A small network was trained on made-up records. Each row is its average activation on records with the value named, seen along a few directions.
Values that are neighbours, or in one group, have similar rows; names and order tell nothing.

Other fields shift rows strongly along two fixed directions, in all tables alike. That doesn't count.

Field BETOL:
lir: -0.92; 3.86; -3.89; -0.02; -0.10; -4.92; 6.25; -0.86; -0.50; -4.93; 2.59; -0.68; 2.96
fupe: 2.62; 2.53; -1.80; 2.13; -2.78; -4.04; 0.38; 1.62; 1.06; 4.47; -1.80; -2.25; 1.24
navoz: 2.95; 0.54; 0.50; 3.35; -5.62; -4.32; 3.55; 4.71; 2.38; 7.71; -3.86; -2.67; -0.70
kuzak: -3.86; -1.90; 0.49; -3.37; 1.67; 5.88; -3.38; -4.88; -2.10; -6.77; 5.07; 1.14; -1.79
fegoz: -2.33; 3.21; -3.22; -2.47; -2.93; -1.17; 3.24; -0.99; -0.78; -6.51; 6.29; 0.80; 2.66
mepup: 2.61; -2.81; 1.46; 0.16; 0.55; 3.45; -5.82; 1.05; 3.07; 9.22; -5.24; 0.09; -3.81
lisiv: -1.22; -0.66; 1.01; -2.85; 2.76; 0.90; -1.27; -0.07; -0.08; -3.51; 2.38; 1.91; 1.83
nune: -1.43; -0.76; 1.89; -5.16; 3.76; 7.75; -7.10; -3.56; -3.03; -5.03; 1.67; 2.31; -2.51
fege: 0.31; -0.46; 1.39; 0.88; -0.25; -0.43; 3.02; 1.05; 1.56; -0.49; -0.38; 0.65; 0.37
pudod: -0.77; -2.03; 1.85; 1.49; 1.60; -0.20; -0.25; -0.10; -0.03; 2.02; -1.50; 0.55; -1.46
pudub: 0.00; 2.50; -1.25; 3.56; -1.72; -5.79; 4.71; 2.77; -1.90; 2.61; -0.91; -0.48; 2.62
fupaf: -0.95; 0.38; -1.84; 2.27; 0.54; -2.66; 2.07; 1.24; 2.07; -0.84; 1.13; 0.09; 0.94
dize: -0.42; 2.00; -0.23; -0.57; -1.31; 0.14; 1.76; -1.16; -1.44; -3.30; 2.14; -2.71; 0.21
ropur: 3.40; -6.38; 3.63; 0.61; 3.83; 5.39; -7.17; -0.82; -0.28; 5.35; -7.59; 1.27; -2.56
Each value of BETOL is a pair of two hidden parts, and every pair occurs once (7 first parts, 2 second parts).
Q: Changing only the second part turns kuzak into pudod. navoz has the same second part as kuzak; what does that change turn navoz into?
A: fege
Q: Changing only the second part turns lisiv into fegoz. lir has the same second part as lisiv; what does that change turn lir into?
A: fupe
Q: Changing only the second part turns mepup into fupaf. dize has the same second part as mepup; what does that change turn dize into?
A: ropur

Field DOLOF:
puno: -2.39; 2.85; -3.35; -1.96; -0.18; -2.27; 2.42; -1.57; -0.60; -6.34; 5.53; -0.44; 2.96
repiz: 0.08; -0.28; 0.99; -4.06; 2.27; 4.73; -5.19; -2.83; -1.07; -2.05; 0.88; 0.72; -0.23
nada: -4.64; 0.50; -0.56; -0.51; 1.48; -1.59; 5.46; -3.02; -1.34; -9.67; 5.12; 0.67; 2.32
boson: -1.41; 1.73; -2.09; 2.90; -3.20; -4.04; 6.21; 1.44; 0.49; -1.75; 1.01; -2.02; 0.96
pavi: 0.34; 5.96; -3.44; 2.14; -4.11; -5.97; 5.18; 2.24; -0.07; 0.23; 2.15; -2.93; 2.55
damo: -1.63; -2.51; 1.39; -1.54; 1.72; 4.03; -2.48; -2.45; 0.81; -2.25; 0.79; 0.93; -2.33
sitiz: 1.27; 0.03; 0.09; 1.47; -1.73; -1.83; 0.85; 2.32; 1.66; 4.86; -1.93; 0.01; -0.22
vofe: 2.41; 0.82; 0.35; 0.21; 0.42; -0.22; -1.32; 0.76; 0.93; 3.39; -2.40; 0.47; 0.72
sar: 1.73; -2.35; 0.67; -1.02; 3.93; 0.23; -2.45; 0.03; -0.58; 2.42; -2.93; 1.82; 0.75
gim: 2.61; -0.92; 1.99; 1.17; -1.72; 0.69; -2.69; 1.97; 0.69; 6.40; -3.70; -0.61; -1.24
fezaf: 2.83; -0.79; 1.85; 4.36; -2.71; -1.08; -0.40; 2.74; 1.13; 8.67; -5.93; -1.76; -2.68
metig: -0.01; -4.81; 2.44; -2.23; 6.57; 6.18; -5.81; -1.46; -1.05; -1.72; -1.28; 4.03; -1.29
gevu: -2.72; -1.01; 0.25; -2.27; 0.39; 3.80; -1.06; -3.83; -1.28; -5.36; 3.39; 0.55; -1.84
tere: 0.67; 1.37; -1.45; 2.14; -2.89; -4.59; 4.17; 3.07; 0.38; 1.97; -0.27; -1.30; 1.40
gazuz: 0.85; -0.60; 0.88; -0.79; -0.21; 1.95; -2.88; 0.59; -0.11; 1.21; -0.43; -0.15; -1.82
Each value of DOLOF is a pair of two hidden parts, and every pair occurs once (3 first parts, 5 second parts).
Q: Changing only the second part turns puno into vofe. sitiz has the same second part as puno; what does that change turn sitiz into?
A: tere
Q: Changing only the second part turns pavi into repiz. gazuz has the same second part as pavi; what does that change turn gazuz into?
A: gim
